Here are a small network's activations along a few directions, averaged over the inputs that share one value of a field.
Related values have similar rows: they may be neighbours, one step apart, or belong to one group.
(in the rows, 128 means zero)

N, 16 values:
n6: [160 170 224  99  98  84 140 142 165 184 125 224 159 140 133  98]
n3: [ 98 126 115 141  86 169 127  94 104  53 198  93 204 140  85 181]
n14: [131  95 135 172 172 163  83 100  69 193 101  99  67  94 159 187]
n11: [ 46 104  83 140 186 163 119 152 155 185  98 124  61  93 211 127]
n4: [156 134  63 149 128  91  92  82  76  62  66  39  65 147 130 124]
n9: [ 86 210 160  64 144 207  95 171 122 129 139 167 148 109  72 152]
n1: [204  52 112 157 114  51 194  90 149 124 127 158 127 146 141 109]
n7: [212 166  98 149 113 101 136  93  54  55  85  55  83 134  78 135]
n2: [198 200 203 121  91  79 127 141 132 172 138 195 152 163  84 101]
n13: [164 102 176 153 148 135 126 104 121 225 136 123  76  77 145 189]
n10: [ 46  99 121 150 120 174 150 112 144  93 189 106 221 111 117 200]
n5: [ 93 108  73 113 160 141 100 144 136 196  68 126  42 110 198  72]
n8: [ 88 210 130  66 137 184  64 173  83 127 107 107 104 157 100 123]
n15: [ 88 111 115 103 138 116 167 181 193  75 163 146 217 131 144  61]
n16: [ 93 129 118  95 105  99 136 150 155  43 150 123 191 171  90  21]
n12: [184  33 123 178 107  93 193 119 190 130 158 162 131 126 160 168]
A value of N combines one of 2 hidden first parts with one of 8 second parts; all combinations occur once.
Question: Changing only the second part turns n10 into n13. n3 has the same second part as n10; what does that change turn n3 into?
Answer: n14
Question: Changing only the second part turns n9 into n15. n8 has the same second part as n9; what does that change turn n8 into?
Answer: n16
Question: Changing only the second part turns n6 into n7. n2 has the same second part as n6; what does that change turn n2 into?
Answer: n4

Z, 6 values:
z4: [ 27 168  85  99 147 211  78 151  95  73 139  72 153 118 107 145]
z1: [135 161 101 122 162 149  74 128  70 165  52  82  17 112 151 125]
z3: [170 161 162 102  73  75 161 134 151  65 164 164 218 177  67  75]
z6: [104 152 193  98 131 135 133 167 172 193 158 209 167 129 130 111]
z2: [149  39 116 181 154 103 156 104 159 201 111 142  67  98 204 152]
z5: [183  86 111 165 100  95 165  84 121  72 143  99 147 133 109 160]
Z is arranged as a 2 by 3 grid.
Question: Which values are neighbours of z3? Give them in the order they are listed.
Answer: z6, z5

D, 20 values:
d16: [159  83  87 159 157 138 106 109  96 116 101  74  72 118 143 148]
d11: [155  80 107 157 142  96 160 106 145 156 102 128  62 108 166 139]
d2: [ 77 159 147  98 139 156 112 162 174 133 150 166 183 138 123 140]
d7: [177 116 143 154  98  88 167  99 140 103 164 150 177 134  98 117]
d9: [ 80 160 119 105 109 135 113 133 121  60 161 127 200 144  92 106]
d8: [128 123  98 156 138 159 106 109  81 104  86  64  84 108 147 160]
d5: [160 110 139 117  99  85 155 104 144  76 162 126 181 154  82 126]
d3: [112 176 147 121 158 150  97 139 132 193 108 145  90 115 152 121]
d13: [111 152  87 138 135 176  89 116  74 121 110  77  66 125 135 165]
d19: [174  70 128 161 122  91 147 115 165 186 114 160 103 130 168 113]
d10: [ 69 157 137 115 119 163 125 158 142 100 172 119 183 126 102 107]
d18: [125 158 113  94  83 129 136 138 122  38 141 102 192 154  80 108]
d20: [161  99 169 141 103  85 175 112 162 139 143 176 152 136 136 127]
d15: [112 157 129 112 156 157  96 149 106 167  93 100  64  98 144 130]
d12: [ 98 155 166  98 150 141 112 180 135 183 134 186 126 144 140 111]
d14: [147  93  96 161 144 100 140  92 104 137 100  89  73 111 172 153]
d6: [102 147 106 123 154 167  75 128  82 155  80  90  76 115 119 149]
d17: [149 139 121 119  97 116 150 125 120  36 147 115 185 153  77  98]
d4: [168  80 166 139 112  67 161 128 163 183 135 186 133 125 150 123]
d1: [ 96 147 155  92 146 160 140 159 151 174 156 180 158 123 132 119]
D is arranged as a ring.
Question: A walk along D starts at d11 and steps to its neighbour d14. Put d13, d12, d17, d1 in the order it reaches them.
Answer: d13, d12, d1, d17
Question: Which values are neighbours of d4? Give them in the order they are listed.
Answer: d19, d20
Question: Which values are neighbours of d10? Give them in the order they are listed.
Answer: d2, d9
Question: What is the length, in steps, of the shortest route from d16 to d18?
Answer: 9
